A small network was shown many inputs. Here are its activations along a few directions, one row for each input.
In each table, some parts of the input vary, and every possible input appears once, in random order.
Descriptions start from the smaller parts, as in this example, which fits no table here: ring(8) and (point or line(9) or (values(3) and line(6))).
Shared parts are said once, and a part with two or three values counts as separate values.
In the rows, 128 means zero.

Other details of the inputs vary at random and push rows far along two fixed directions, the same in every table; ignore that.

Rows:
R1: [131 190  90 148 107 130 146 208  95 146 142]
R2: [106 124 156 101 123  86 129 167  97 134 196]
R3: [108 133 136  83 124  75 111 144 116  96 126]
R4: [ 96 108 144 126 128  90 139 123 123  97 116]
R5: [117 136 113 129 111 106  97 137  94 135 174]
R6: [113 167  95 148  99 155  87 143 130 115  96]
R7: [154 109 136 143 122 112 147  95 124 131 165]
R8: [132 123 126 135 118  86 114 122  76 110 172]
R9: [135 154  60 171 120 177 121 149 122  95  41]
R10: [121 182  99 120 109  83 146 172 132  96 113]
R11: [105 104 141 107 133  51 149 119  65 115 178]
R12: [136 100 162 135 126  90 147 100 107 146 170]
R13: [102 121 168 134 114  87 122 115 122  99 135]
R14: [182  68 115 109 152 182 113 115 145 157 106]
R15: [111 155 140 127 180 147 106  85 167 136 147]
R16: [ 92 117 180 104 110  95 120  97 152 144 149]
R17: [170 116  55 176 135 197 127 139 110 128  74]
R18: [175  75 107 163 146 195 160 103 148 167  82]
R19: [105 132 139 115 200 105 141  79 140 103 143]
R20: [135 195  67 181  91 183 118 152 161 124  75]
R21: [132 128 129  97 125 123 114 155  98 135 172]
R22: [112 126 145 128 113  91 130 126 115 161 182]
R23: [131 160  92 128 124  94 132 184  78 125 135]
R24: [109 102 176  98 119  85 107  80 118  98 146]
R25: [116 178 110 127 108 167 115 176 122 121  89]
R26: [144  96 149  82 138  71 154 117 131 137 184]
R27: [ 99 219 114 119 171 121 123 166 125 106 151]
R28: [145  73 153 108 146 167 122 114 182 137  81]
R29: [137  88 136 115 136  85 168  94 120 126 170]
R30: [153 183  79 151 105 211 134 171 171 128  67]
R31: [108 167 121 105 107 132 104 166 118 105 119]
R32: [146  73 171  91 146 147 140  96 186 155  92]
R33: [137 109 158  82 127 108 149 124 134 148 198]
R34: [124 204  78 191  96 151 117 166  96  94  66]
R35: [118 217  83 157  95 157 135 211 126 123  78]
R36: [129 177 108 181 101 137 136 146 124 114  77]
R37: [141 108 144 101 134 158 125 135 116 160 154]
R38: [123  83 145 116 139 145 135  83 139 121  86]
R39: [170  32 152 143 146 234 104  74 188 195 118]
R40: [149  83 134 118 145 129 131 143 131 147 136]
R41: [110 188  78 188  91 170 101 180 135 116  76]
R42: [138  88 154 148 129 117 127 111 111 133 158]
R43: [118 145 123 129 106  83 132 128 115 139 196]
R44: [ 94 164 151  82 191  50 130 120 130  99 174]
R45: [ 92 170 121 135  97 120 101 142 114 120 119]
R46: [136  73 129 142 144 130 144 118 117 132 133]
R47: [127  99 155  88 137 127 121 115 145 129 101]
R48: [145  67 154 119 135 176 105  78 142 181 149]
R49: [164  82 139 109 148 140 149 123 147 171 128]
R50: [ 87 132 151 115 119  50 160 122 111 102 132]
R51: [114 195 117 159 174 110 122 113 122  93 137]
R52: [120 110 138 116 126 102 158  92 150 104 119]
R53: [ 84 172 142 111 104  90 121 186 112 101 146]
R54: [193  31 156 143 153 233 119  46 160 179  99]
R55: [168 111 128 159 121 199 133  78 186 131  71]
Description of these inputs: ring(5) and (point or (values(2) and line(5))).
Question: The inputs of R38 and R34 match in every part but the ring(5) part. If R4 is changed in the same way as R38 into R34, which row does it become?
Answer: R13
Question: Change only the line(5) part in R30. List by row number the other rows that result.
Answer: R25, R31, R35, R53
Question: Change only the line(5) part in R42. List by row number the other rows that result.
Answer: R7, R8, R12, R54
Question: Change only the values(2) part in R12. List by row number the other rows that result.
Answer: R36
Question: Which other rows agree with R39 in the ring(5) part? List them by row number.
Answer: R5, R6, R15, R16, R20, R22, R41, R43, R45, R48

Rows:
R56: [143 106 151 103 147 204 133 116 193 156  96]
R57: [160  46 164 113 126 188 145  69 176 142  78]
R58: [172 111  70 188 137 152 150 157  91 156 132]
R59: [143 135 117 123 152 147 133  93 163 135 118]
R60: [162 150  59 190  84 142 146 193  55 140 125]
R61: [120 160 119 120 118  86 135 192  71 155 211]
R62: [144 183  77 145 139 153 146 156 143 104  93]
R63: [131 187  74 164 148 159 111 132 122 107 113]
R64: [181 133  73 154 144 159 140 152 104 156 157]
R65: [138  89 122 162 163 178 117  77 151 132  96]
R66: [130 171  82 136  96 143 110 205 121 113  77]
R67: [135 155 117 160  96 166 100 145 143 128  99]
R68: [ 81 157 133 120  96  78  93 145  98 104 165]
R69: [110 101 211  85 152 129 116  80 162 151 169]
R70: [158 158  61 170  80 147 121 213  82 153 142]
R71: [144  92 151 158 157 153 131  76 157 130 106]
R72: [152  85 125 143 153 171 153 101 170 129  78]
R73: [ 64 145 182  79 139  62 106 115 108 118 206]
R74: [126  83 160  89 121 102 137 114 117 116 110]
R75: [119  59 191  77 115 119 110  68 176 157 148]
R76: [ 75 133 162 100  90  12 142 113  82  99 173]
R77: [130 133 160 114 158 113 125  82 145 118 159]
R78: [ 96 108 158  88 151  27 149 130 100  95 153]
R79: [112 117 171  66 151 121 125 139 146 138 133]
R80: [136 133  93 175 140 149 142 118 145 127  78]
R81: [109 192 100 103 143  59 140 177  93  84 140]
R82: [120  80 194 112 117 105 127  65 127 123 144]
R83: [139 131 112 132  98 171 121 156 161 129  87]
R84: [127 104 131 147 115 157 110  91 120 122 104]
R85: [ 83 203 118 121 115  86 125 172 115 122 147]
Question: Describe the family of inputs behind these rows.
Answer: ring(5) and (point or line(5))
Question: The inputs of R64 and R58 match in every part but the ring(5) part. If R81 is changed in the same way as R64 into R58, which row does it become?
Answer: R78
Question: Which other rows agree with R61 in the ring(5) part? List them by row number.
Answer: R56, R69, R73, R79, R85
Question: Change only the ring(5) part in R73. List by row number the other rows that result.
Answer: R63, R65, R68, R84
Question: A walk changes only the ring(5) part. It starts at R59 and steps to R85. List the rest of the walk in order.
Answer: R75, R76, R80
